A small network was shown many inputs. Here are its activations along a few directions, one row for each input.
Each table varies a few parts of the input and shows all the possible inputs, shuffled.
A made-up example of a description, with smaller parts first: one of 6 places along a line, together with either a single point or one of 9 places around a ring or (one of 3 separate values, together with one of 8 places around a ring).
Shared parts are said once, and a part with two or three values counts as separate values.

Other details of the inputs vary at random and push rows far along two fixed directions, the same in every table; ignore that.
To show where, the next rows are all for the same input, with only those details redrawn:
[-31 -36 -21 -25  19  -9  25 -16  -3  -4  21 -24  18   5  14]
[-12   2  -8   6   3  12   9  -6  14 -11  13  17  -8  -4 -29]
[  0  13  11   3  -9  -1   0  -1  10   3  -2  14 -14 -14 -19]
[-17 -22   1 -26   4 -23  15 -11  -7  10   5 -25  10  -5  22]
[-18 -23   0 -26   5 -22  15 -11  -6   9   6 -25  10  -5  21]
[  6   8  30 -17 -17 -29  -2   0  -4  24 -16 -11  -9 -21  15]
[-28 -33 -16 -25  15 -12  22 -15  -4  -1  17 -24  16   3  15]

Rows:
x1: [  7   6 -23  -7  -7  21   2   5  30  -8   6  11   8  34 -20]
x2: [  6  29   8  10  -4 -16  -3   4   5  15 -12  32 -23 -21 -12]
x3: [ 17  -6  -7  17 -11  32  -2   0   6 -21   3   4 -18  30 -24]
x4: [ -1 -16  20 -22 -13 -27  -8   5 -17  18 -16 -34  -5 -12  26]
x5: [ -7   9  -4 -37  -1 -51  -6  14   3  39 -20  -8  12 -12  34]
x6: [  0  18  16   3  -5   7   0  13   7   4   0  18  -9 -18 -20]
x7: [ 18  21  33   1 -15 -10 -13   6   9  16 -23  15 -22 -21 -11]
x8: [ 16  21  33   6 -28   0 -26  18  -8  11 -21  18 -13 -29 -12]
x9: [  0  24  25  12 -16   0 -13  15   0  10  -7  22  -3 -16 -18]
x10: [-16  -6 -11   0   6   8  12  -8  10 -10  14   9  -3  -2 -21]
x11: [ -5   7 -14  11  19   2   4  -1  10  -1  -1  33 -14  -7 -19]
x12: [-27 -40 -20 -21  16   0  13 -12  -4  -1  26 -27   9   6  14]
x13: [ -3 -16 -16   2  12  15  -6  -8 -19 -20  10 -20  24   9  10]
x14: [-17  12 -23  -9   1   9  -5  11  31  -4   8  21   8   3 -32]
x15: [ 16  -8  -7   9   3  28  11 -10  14 -16   4  10  -8  30 -18]
x16: [-29 -18 -26 -14  32  -9  23   1  -8   2  17   3  13  -3  12]
x17: [ 14  23  35  11 -27 -16 -20  20  -3  10 -17  17 -11 -27  -7]
x18: [-20 -31 -11  -4   8  -1  10   1  -7  -7  10 -15  20  -7  10]
x19: [ -3 -44 -18 -15   4  17  12  -7 -19 -14  14 -25  24  31  21]
x20: [ 23  13  14  11 -15  24  -4   1  13  -3 -11  10 -21  15  -3]
x21: [ 16  15  24  -6  -4 -13 -15  -5  -8  12 -22 -29  -2  -7  38]
x22: [  8   5   0  20  -7  30   4   3   4 -13  10  17   5  28 -21]
x23: [-11   8 -14  21  10  -3  -2  12  -1  -9   6  35  -3 -11 -16]
x24: [ 11  17   6 -29  -9 -33 -17   3   3  23 -20 -35  23   3  35]
x25: [-21  -1 -24   5  24   8   7  -1   8  -5   5  24 -10  -5  -1]
x26: [ 17  -8  -4  22 -10  28   4   3   5 -17   2   6   2  18 -12]
x27: [ -3 -15 -17  13  13  10   1  -8  -9 -20   9 -24  25   7  12]
x28: [ 15   7  19 -14  -5 -29  -3 -14 -15  15 -14 -39   8  -3  37]
x29: [-16  -9 -24   7  15   9  -1   6 -11  -9   8  24   4  -8  -9]
x30: [ -8   5 -21  14  13  10  -1   0   7  -1  13  28 -21  -6 -21]
x31: [ 15  -1   0  21 -12  21   1   6   3 -20   6  15  -1  21 -16]
x32: [-13 -25 -20   0  20  -4   5 -10 -17 -22  17 -31  34  15  24]
x33: [-19 -21 -24  -5  18 -11   5   0 -12  -1   3  -5  -4   1   8]
x34: [ 16  -4  16  -9  -7 -21 -16  -5 -22   8 -18 -48   3   2  35]
x35: [  8  39  26  16 -13 -20 -17  20  -8  26 -21  35 -12 -25  -5]
x36: [ 20  -2  20 -12 -11  -1  10   4  -6  11  -6 -15   1  14  19]
x37: [  8   7 -12  17  17  21  -2 -15  10 -22   5   3   1  12 -18]
x38: [  1  15 -10  16  16  24   2  -3   4 -20  14   3   7   6 -17]
x39: [  6   6 -15  20   9  26  -8 -12   6 -18  17  -4  -6  11 -16]
x40: [ 33  -1  29 -10 -27  -8  -7  -1  -6  23 -13 -23 -18  12  25]
x41: [ 24  42  34  21 -18  -4 -25   8  -9  10 -19   4   2  -9  -1]
x42: [ 29   1  29 -15 -25 -18   5  -6  -6  20 -18 -22  -8  12  27]
x43: [-16   2  -8   8   8  25   0   0  17 -13   7  19 -12  -6 -20]
x44: [-13  -3 -24  22  15   7   5   8   1 -10   6  27   2 -12 -15]
- Describe the family of inputs behind these rows. => one of 4 places along a line, together with either a single point or one of 10 places around a ring
- Changing only the place on the line of 4 turns x18 into x44. The same change can be made to x43. Which row results? => x25
- Change only the place on the ring of 10 in x21. List by row number the other rows that result. => x13, x27, x28, x32, x34, x37, x38, x39, x41
- List by row number the other rows that have the place on the line of 4 in common with x26. => x1, x3, x15, x19, x20, x22, x31, x36, x40, x42
- A walk changes only the place on the line of 4. It starts at x5 and steps to x14. List the rest of the walk in order. => x24, x1
